These are the activations of a small neural network, seen along a few directions. Each row is one input.
Each table varies a few parts of the input and shows all the possible inputs, shuffled.
A made-up example of a description, with smaller parts first: ring(5) and (point or (values(2) and line(4)) or line(9)).
Shared parts are said once, and a part with two or three values counts as separate values.

Other details of the inputs shift rows strongly along two fixed directions, in all tables alike. That doesn't count.

A family of inputs:
R1: [ 28   8  45 -28  10 -13  11   4  23  42  12   2  -8 -46   9   2]
R2: [ 14   3  44 -11   7 -18 -18  -1  11   5   8   4   2 -25 -18 -21]
R3: [  5   2  27 -18  13  -9   9  -2  11  28  16   3  -7 -29  -5   0]
R4: [-51  -5 -16  12 -14  -8   9  -5 -35 -33 -17  23  39  38 -14  41]
R5: [ -2 -16 -87  24  39  20 -23  36 -30  19  28 -37 -12   0  28 -70]
R6: [-42  -5 -24  23 -20 -21   2  -3 -28 -37 -17  23  21  42  -6  36]
R7: [ 13   7  53 -13 -11 -19  -6 -19  12 -17  -5  13   2 -10 -21   6]
R8: [-15   3 -78  12  47   1 -22  38 -12  28   7 -37 -11   2  41 -56]
R9: [ 47  -4  36 -13 -19  -1  15   0  25  25  23  16 -36 -34   4 -15]
R10: [ -8  -6 -73  17  34  15 -13  38 -21  16  23 -28 -15   3  26 -69]
R11: [ 38   6  32 -23  -4  12  23  -9  29  32  17   1 -33 -36  -2  -9]
R12: [-34   7  -6  20 -19  21   1  -9  -8 -45 -37   1  32  51 -17  47]
R13: [-27  -5 -30  17 -25  21  13 -21 -26 -29 -27  10  20  43 -20  57]
R14: [-12  -1 -60  21  44  -4 -47  29 -14   1  10 -34 -10   6  16 -85]
R15: [ 14   5  15 -21   1   0  14 -12  20  20  10   1 -22 -22   4  -5]
R16: [ 34  11  49 -33   0 -16  20  -8  28  30   7   4 -14 -40  11  13]
R17: [-42   5  -4  14 -15   8  -4 -15  -5 -47 -37   2  35  50 -10  47]
R18: [ -3  -7 -72  30  52  25 -42  38  -9  13  15 -59   1   2  24 -66]
R19: [ 31  -6  62 -20 -12 -24  11  -5  22  27  25  26 -15 -42  -4   3]
R20: [ 40  -4  50 -23 -24 -13  16 -14  31  19  19  24 -31 -35   6  -2]
R21: [-25   4  -2  22 -32   8  -5 -17 -21 -52 -38  18  23  49 -32  31]
R22: [-24  -5 -75  14  52  -9 -23  41 -27  14  30 -33  -6  -2  33 -73]
R23: [-44   9   6  12 -10  -4  -3 -13  -8 -48 -33   1  41  44 -14  52]
R24: [-19  -6 -17  28 -26  13 -15 -18 -28 -49 -33   9  28  48 -30  30]
R25: [ 15   6  26 -25  10 -12  13  -8  18  22  17  -1 -17 -28   1  -2]
R26: [ 17   8   7  -8  -9  11  18   0   9  14 -11   4  -9  -5   6  16]
R27: [ 43   0  24 -16 -12  15  16  -9  18  26  -1   1 -16 -30   6  19]
R28: [ 23  -1  32 -26 -13  -2  21 -14  18   9  14  15 -18 -25   6  -4]
R29: [-52   3   1  16  -2  -2 -11  -1 -14 -38 -30   0  50  42 -18  46]
R30: [ 37 -15  35  -4 -40   4  18 -20  10   2   5  26 -13 -11 -10  29]
Each input here is: line(5) and (values(2) or line(4)).
Question: The inputs of R1 and R26 match in every part but the line(5) part. If R3 is changed in the same way as R1 into R26, which row does it become?
Answer: R11
Question: Which other rows does R23 become when the line(5) part takes its other values? List them by row number.
Answer: R12, R17, R18, R29
Question: Which other rows does R17 become when the values(2) part takes its other values? List them by row number.
Answer: R14

A family of inputs:
R31: [ 38  -7  26  -4 -31  16  14 -16  11  -1   3  17 -18 -10 -12   7]
R32: [-17   7  22  -1 -19 -19   7 -15  -2 -24 -12  24   8  18  -5  27]
R33: [-19   1   1   8  -4   5  -2  -1  -8 -15 -24  -2  28  20 -11  39]
R34: [-23   9  -2   0  -3   6   3 -10  -3 -20 -26  -2  19  24 -12  28]
R35: [ 25   5  40 -21  13   7   5  -2  27  22  13 -14  -8 -34   3  -6]
R36: [  1 -10 -23  18  10  -5 -28  12 -14  -9  13  -8  -5   4  -2 -47]
R37: [ -5 -11 -17   2 -12   4  11   3 -11   5  -8   9   7   7  -1  25]
R38: [  6   2   6  14 -10  17 -14  -9   3 -23 -14  -6   7  15 -16   5]
R39: [ 28  12  59 -28 -11   0  12 -20  40   8  -5   3  -7 -22   0  15]
R40: [ 25   5   6 -10  -2   0  14   0  16  21  13   0 -28 -20  20 -11]
R41: [  9   0   5 -17  21 -18  -7  13  11  23  22  -5 -20 -31   5 -43]
R42: [-23  -2 -84  21  34   7 -11  28 -28  13   9 -25  -9  17  25 -43]
R43: [  7  -3  -6   1  26 -18 -18  22  -3  28  26  -8  -5 -27  12 -38]
R44: [-17  -4 -29   8  -4  10  11  -1 -17  -4  -1   4   6  16   5  19]
R45: [-36  -3  -5   9  -7 -13   1  -3 -20 -23  -6  14  23  24 -10  23]
Question: What do these inputs look like to the network?
Answer: values(3) and (point or line(4))
Question: The inputs of R38 and R36 match in every part but the values(3) part. If R35 is changed in the same way as R38 into R36, which row does it become?
Answer: R45
Question: Which other rows does R44 become when the line(4) part takes its other values? List them by row number.
Answer: R37, R40, R42
Question: Which other rows does R37 become when the values(3) part takes its other values? List them by row number.
Answer: R33, R43
